A small network was trained on made-up records. Each row is its average activation on records with the value named, seen along a few directions.
Values that are neighbours, or in one group, have similar rows; names and order tell nothing.
(in the rows, 500 means zero)
Random noise pushes rows far along 4 fixed directions. That doesn't count. These rows show it; they differ only by the noise:
[568 476 292 506 493 535 377 639 444 554 666 633 531 456 682 495 395 543]
[501 533 489 498 475 482 616 445 558 613 504 581 509 483 585 536 615 458]
[657 485 405 336 584 547 534 498 459 459 477 392 587 459 577 491 592 521]
[468 561 454 532 498 492 439 475 494 648 532 571 482 478 618 529 540 474]
[513 643 383 337 572 622 279 561 491 652 593 499 529 254 740 544 680 611]
[616 435 449 487 549 455 576 437 425 462 428 416 543 630 490 473 460 422]


Field E:
e7: [446 470 347 624 388 583 277 682 473 508 587 517 475 485 527 450 349 581]
e10: [431 550 431 401 470 520 341 616 444 443 737 548 529 445 591 538 481 593]
e13: [606 381 384 618 590 512 317 580 454 358 612 526 525 555 526 405 101 500]
e15: [538 551 399 569 494 512 365 575 506 621 548 541 438 446 558 566 327 506]
e20: [463 450 506 691 438 445 521 462 519 553 452 530 379 583 480 489 311 419]
e4: [559 437 544 625 562 550 626 502 588 409 510 606 516 513 457 453 431 505]
e3: [558 400 518 266 394 570 818 576 726 417 494 526 576 384 487 479 592 515]
e1: [619 475 408 424 575 514 603 549 489 491 522 493 520 499 515 515 482 496]
e9: [626 417 420 426 433 569 707 612 668 422 741 774 576 293 634 582 459 599]
e22: [440 500 545 576 439 445 500 471 473 519 373 425 452 669 390 423 558 448]
e24: [488 487 576 664 481 453 560 428 546 524 342 507 437 593 389 427 451 444]
e2: [350 523 534 506 448 481 357 516 419 478 530 525 490 513 457 424 524 544]
e5: [272 589 566 660 464 422 287 514 381 572 570 547 454 592 482 579 479 505]
e6: [364 460 607 637 383 339 535 452 517 397 486 424 428 628 318 432 299 395]
e8: [525 553 564 243 558 538 542 416 517 312 473 248 580 448 410 514 597 543]
e14: [483 424 609 549 414 360 718 386 521 454 403 406 455 750 314 482 321 363]
e23: [502 479 502 469 518 482 358 531 350 492 401 299 487 607 439 525 498 531]
e18: [445 483 540 667 502 499 514 506 540 557 583 797 456 478 517 460 496 519]
e12: [601 413 466 581 525 486 618 453 479 449 606 671 571 573 517 552 402 453]
e17: [423 438 523 569 405 463 481 535 529 338 483 474 512 530 429 454 468 487]
e11: [505 383 418 532 429 518 656 684 553 589 644 764 533 397 606 504 569 535]
e21: [499 444 526 401 356 447 744 479 528 517 529 525 484 564 433 516 545 453]
e19: [565 472 598 595 525 446 813 435 568 446 433 711 533 584 422 591 578 441]
e16: [537 505 521 541 514 524 605 547 535 511 393 556 480 447 493 499 615 539]
A value of E combines one of 6 hidden first parts with one of 4 second parts; all combinations occur once.
e16 and e22 share the first part; e16 and e24 share the second. Which value has the first part of e24 and the second part of e22? -> e7
e11 and e19 share the first part; e11 and e1 share the second. Which value has the first part of e1 and the second part of e19? -> e12
e8 and e14 share the first part; e8 and e10 share the second. Which value has the first part of e10 and the second part of e14? -> e21
e17 and e4 share the first part; e17 and e6 share the second. Which value has the first part of e6 and the second part of e4? -> e13
